A small network was shown many inputs. Here are its activations along a few directions, one row for each input.
Each table varies a few parts of the input and shows all the possible inputs, shuffled.
Descriptions start from the smaller parts, as in this example, which fits no table here: one of 6 places along a line, together with either a single point or one of 9 places around a ring or (one of 2 separate values, together with one of 8 places around a ring).
Shared parts are said once, and a part with two or three values counts as separate values.
In the rows, 128 means zero.

Other details of the inputs vary at random and push rows far along two fixed directions, the same in every table; ignore that.
These rows show it; all are for the same input, with only those details redrawn:
[115 120 146 124 111 132 123 139 134 114 126 130 120 143]
[118 123 145 123 112 128 122 138 132 108 125 132 120 142]
[119 123 146 121 112 127 121 138 133 105 125 133 118 143]
[139 135 129 144 140 132 132 121 113 151 121 111 154 122]
[106 115 149 130 109 140 124 140 137 131 128 124 120 145]
[134 132 131 141 135 132 130 124 116 144 122 114 148 126]
[132 131 132 142 134 133 130 124 117 147 122 114 148 126]

A family of inputs:
R1: [166 153 121  98 123  89 118 121 115  42 115 150 127 134]
R2: [130 128 130 146 141 134 139 128 122 159 130 124 129 110]
R3: [160 157 126 105 133  87 110 131 116  48 122 151 119 133]
R4: [111 125 141 124 115 132 119 144 134 116 131 127 115 144]
R5: [108 109 130 114 115 141 127 133 154 134 133 135 106 134]
R6: [143 125 110 129 143 125 140 110 129 145 124 129 144 111]
R7: [117 114 145 127 115 124 134 138 136 113 133 145 105 126]
R8: [112 111 130 119 115 132 125 134 145 129 142 141 100 128]
R9: [137 133 113 121 134 132 134 107 127 142 123 120 154 126]
R10: [138 136 124 155 148 128 135 129 109 156 130 118 138 113]
R11: [ 90 113 156 126 102 149 119 150 148 133 133 125 106 153]
R12: [115 119 139 126 120 125 130 144 135 113 137 142 101 127]
R13: [105 111 128 112 111 143 125 128 157 129 133 132 110 141]
R14: [119 125 140 130 118 122 128 148 128 105 135 141 106 133]
R15: [131 122 118 137 138 137 137 120 131 165 133 124 133 108]
R16: [140 130 107 126 145 126 131 114 128 146 130 128 134 115]
R17: [118 116 148 133 112 124 131 144 131 109 131 141 109 134]
R18: [102 117 131 111 108 146 123 129 152 132 133 127 119 148]
R19: [139 131 104 125 144 131 132 110 129 143 129 118 144 118]
R20: [141 130 105 127 146 126 135 115 127 146 128 125 139 111]
R21: [ 94 117 139 125 108 147 118 139 143 142 133 117 114 153]
R22: [140 132 104 126 145 130 128 107 129 146 129 119 141 119]
R23: [132 132 132 151 139 133 137 133 116 152 130 121 135 117]
R24: [184 168 114 129 157  91 127 121  91  79 115 139 147 107]
R25: [139 136 128 144 140 131 132 120 112 151 119 112 154 122]
R26: [135 125 112 134 140 129 137 120 126 155 134 126 132 107]
R27: [138 133 129 153 141 129 136 126 106 150 120 117 150 117]
R28: [129 137 118 134 135 136 126 123 118 148 125 108 146 130]
R29: [ 96 100 132 119 108 150 131 124 157 146 132 127 117 142]
R30: [142 145 118 131 138 129 127 118 116 138 121 113 150 127]
R31: [143 142 105 121 143 127 127 109 124 140 127 118 150 125]
R32: [170 161 122 111 138  79 114 133 103  37 121 160 118 125]
R33: [106 120 125 107 111 137 121 130 149 119 134 131 118 148]
R34: [117 128 140 128 118 123 122 148 125 103 130 137 111 139]
R35: [128 128 126 147 143 131 135 127 119 159 133 124 127 111]
R36: [137 120 118 136 136 128 141 115 128 154 129 129 137 108]
Changing only one part turns R8 into R26. The same change can be made to R32. Which row results? -> R34
What do these inputs look like to the network? -> one of 4 places along a line, together with one of 9 places around a ring
Change only the place on the line of 4 in R9. List by row number the other rows that result. -> R18, R31, R33

A family of inputs:
R37: [132 137 138 153 138 124 132 141 108 149 134 127 125 112]
R38: [132 121 111 128 138 133 144 110 135 146 131 127 135 116]
R39: [108 122 148 144 116 146 132 144 121 148 121 113 140 138]
R40: [106 119 150 157 123 141 138 143 120 152 131 120 127 134]
R41: [122 111 120 129 134 143 135 124 147 157 136 130 122 115]
R42: [107 108 118 137 131 151 139 121 142 193 142 119 118 110]
R43: [111 115 127 117 117 151 126 108 150 157 122 117 140 138]
R44: [134 125 110 118 127 136 138 112 136 147 125 122 150 125]
R45: [179 155 113 162 168 107 136 110  77 144 113 110 180 100]
R46: [193 153  97  84 139  62 119 102 117  17 115 169 126 112]
R47: [184 185 110 101 143  72 102 132  97  14 120 151 119 135]
R48: [124 139  95 113 146 135 118 115 137 150 136 115 137 134]
R49: [114 125 153 149 124 153 128 133 122 168 121  97 151 139]
R50: [ 46  77 202  99  49 137 105 198 183  49 143 175  21 186]
What do these inputs look like to the network? -> one of 2 separate values, together with either a single point or one of 6 places along a line
Changing only the choice among 2 separate values turns R39 into R44. The same change can be made to R37. Which row results? -> R42
Change only the choice among 2 separate values in R43. List by row number the other rows that result. -> R49
Change only the choice among 2 separate values in R46. List by row number the other rows that result. -> R45
